cols: P M E Y U T B X Z C
Q66: [-12   6  -3  10 -16 -10 -13 -14  23 -13]
Q20: [ 25   7  17  -9  11  24   5   9 -22  14]
Q780: [-17   4  -8  12 -21 -15 -18 -19  26 -19]
Q17: [ -4 -13 -11   3   0  -6   2   2  -8  -4]
Q379: [  0 -15  -9   8   0  -3  -1   0  -5   2]
Q177: [-15  14 -29 -29   8  46  -6   0 -21  25]
Q749: [-10  -8 -13   1   3 -12   8   6  -3  -8]
Q174: [ 10  20  21 -14  -4  14  -9  -7   0  29]
Q661: [-30   4 -15  16 -29 -27 -23 -25  39 -29]
Q605: [ 10  20  21 -14  -4  14  -9  -7   0   5]
Q960: [-2 -5 -2 -3 -4 -2 -6 -6 -2  1]
Q451: [ -8   3  -3  -8 -11 -13 -12   8   6   1]
col: [-21  -3   0  39   0] -> Z
rev: [-29  16 -15] -> Q661
col: [-29   1 -14  16 -14] -> Y
col: [-10  10 -30] -> P
perm: [ -8  -3   6   8 -12   3   1 -13  -8 -10] -> Q749
perm: [-6 -6 -5 -4 -3 -2 -2 -2 -2  1] -> Q960

cols: W S Q D R N G J
Q382: [-35 -43  -2  42  -2  36 -13 -42]
Q650: [ 23  44   0 -51  -1 -46  13  35]
Q292: [-36 -28  -1  42  -1  24  -4 -32]
Q807: [-51  -1 -46  12  35  -2   8  -9]
Q8: [ 14  -9  -3 -36  -2  -2 -12  -2]
Q866: [ 14 -10  -3 -35  -2  -1 -12  -3]
Q981: [-32 -50  -3  37  -2  40 -17 -45]
col: [-1 -1 35 -2 -2] -> R
rev: [ 35  13 -46  -1 -51] -> Q650
col: [24 -2] -> N
col: [-1 35 -2 -2] -> R

cols: rez Vikem Melum meri zeve medok kinap mun raf doz
Q572: [  4  17  18 -31 -25 -10 -45 -10   9  -1]
Q311: [  2   7   7 -13 -11  -4 -19  -4   4   0]
Q507: [ 3 -2 -3  1  6 -1 -2  0 13  6]
Q880: [  1   5   6 -10  -8  -3 -15  -3   3  -1]
Q459: [  1  10  -9  10  19 -16  14  -3 -12  -6]
Q904: [ -7  -2  -6   4   1 -10  -2   4   1   0]
Q338: [ 10  -8 -10   3  20  -4  -7   1  46  22]
Q238: [  1   4   4  -7  -6  -2 -10  -2   2   0]
Q740: [  2  16 -15  16  29 -25  22  -5 -20  -9]
Q426: [ 0  3 -3  3  7 -6  5 -1 -4 -2]
Q396: [ 1  3  3 -5 -4 -1 -7 -2  1  0]
at: [  1   4   4  -7  -6  -2 -10  -2] -> Q238, 1
col: [ 1  1 -7 10  1  2  0] -> rez
col: [ 7 -2  5 10] -> Vikem
perm: [  4  -7  -6  -2 -10  -2   2   0   1   4] -> Q238

cols: F A K V
Q424: [ -2   6 -31 -29]
Q755: [ 0 -3 -3  2]
Q195: [ 3 -5  3  0]
Q701: [ 4 -9  2 -1]
Q743: [ -5 -59   6  -5]
Q539: [-30   3   3  -2]
Q765: [-11  34   9 -14]
Q803: [ 4 -5  2 -1]
Q171: [12  0 -4  8]
Q129: [23 -1 -4  0]
Q477: [  6 -31  -2   7]
Q512: [12  0  3  0]
at: [  6 -31  -2] -> Q477, 1
col: [ -2   0   3   4  -5 -30 -11] -> F
col: [-29   2   0  -1  -5  -2 -14  -1   8] -> V
find: [12  0 -4  8] -> Q171
at: [-59   6] -> Q743, 2
at: [ 6 -5] -> Q743, 3

cols: Redob betu Lenup Tev bog
Q30: [ 32 -12 -38  -6  -1]
Q286: [-8 -9  3 -4 16]
Q677: [  1 -13  -5  -5  17]
Q448: [-44  11  34   0  -1]
Q298: [ -6  10  -6  -1 -18]
Q245: [-13  -5  -6   1 -16]
Q822: [ -5 -11   0  -5  16]
Q296: [-18  -5  12  -3  13]
Q900: [-45  13  -3   1  35]
Q733: [-45  13  35   0  -3]
rev: [13 -3 12 -5] -> Q296
rev: [ -5  -5 -13] -> Q677
perm: [-45  -3   0  13  35] -> Q733
col: [-6 -4 -5  0 -1  1] -> Tev

cols: Numaz pirad vap bugi pon sipuv Mor roken
Q204: [-15 -11  14 -11 -21  16 -14  14]
Q845: [-13 -19  15 -15 -15  11 -10  13]
Q846: [-10 -21  14  -7 -16  19 -13  21]
Q551: [ -8  15  11 -11 -13  13 -15  14]
Q966: [-19 -18  17 -21 -13  12 -15  13]
Q141: [-21 -17  12 -16 -11  17 -12  11]
Q863: [-18 -16  29 -23 -12  17  -9  15]
Q400: [-14 -17  19 -27 -12  44 -18  13]
Q768: [-16 -18  16 -14 -10  10 -19  11]
find: [-21 -17  12 -16 -11  17 -12  11] -> Q141
col: [14 11 17 12] -> vap
rev: [ 19 -16  -7  14] -> Q846
col: [-11 -21] -> bugi
col: [-10  -8 -19 -21 -18 -14 -16] -> Numaz
rev: [ 12 -17 -21] -> Q141
rev: [15 -9] -> Q863

cols: nurug Fem Tupaz ruso
Q78: [-7  3  2  2]
Q609: [-34 -40   4   2]
Q23: [-40 -34   4   3]
col: [2 2] -> ruso
col: [2 4] -> Tupaz
perm: [  3   4 -34 -40] -> Q23

cols: kefi Fodo vot Tib zini tilo bopi kis Darod sabem
Q111: [ 19  11  -7   9 -47 -44 -22  -8  -6  -6]
Q83: [ 38 -43  31  47  19  28  39  27  34  21]
Q844: [  7  10   4   7 -21 -14   0   3  -1   4]
Q532: [ 16  -9  -5  -7 -25   2   4 -49   4 -45]
Q912: [  3  23 -11  -8 -37 -44 -24  -7 -18  -7]
Q508: [ 11 -18   8   7   6   3   7  12   5   5]
Q852: [ 10 -32  27   9  48  49  29  23  22  20]
Q297: [ 51 -37  26  37 -13  -8  21  20  29  22]
Q643: [ 16   4  -5   4 -48 -45 -25   2  -9  -7]
Q986: [ 11 -18   8   7   6  -9   2  17   9   8]
Q404: [ 31 -43  27  38  17  14  25  26  27  20]
find: [ 16   4  -5   4 -48 -45 -25   2  -9  -7] -> Q643
col: [ 6 48] -> zini
col: [-45  -9] -> tilo
perm: [ -7  -9   2 -25 -45 -48   4  -5   4  16] -> Q643

cols: bagug sok lela Zodib vigap migar ninap Rapon fer
Q452: [ 12   3 -45 -11  18  -2   4 -41  -2]
Q226: [  4  -1  -1  -5  -2 -29  22  13 -44]
Q750: [ -1 -44  13 -29  -2   4  21  -1  -5]
Q502: [ -2  22   3  -5 -44  13  -1  -1 -29]
at: [ 22   3  -5 -44  13  -1  -1 -29] -> Q502, 2
rev: [ 13  22 -29  -2  -5  -1] -> Q226
perm: [-44 -29  -5  -2  -1  -1   4  13  22] -> Q226
perm: [-44  13  22 -29  -2  -5  -1  -1   4] -> Q226

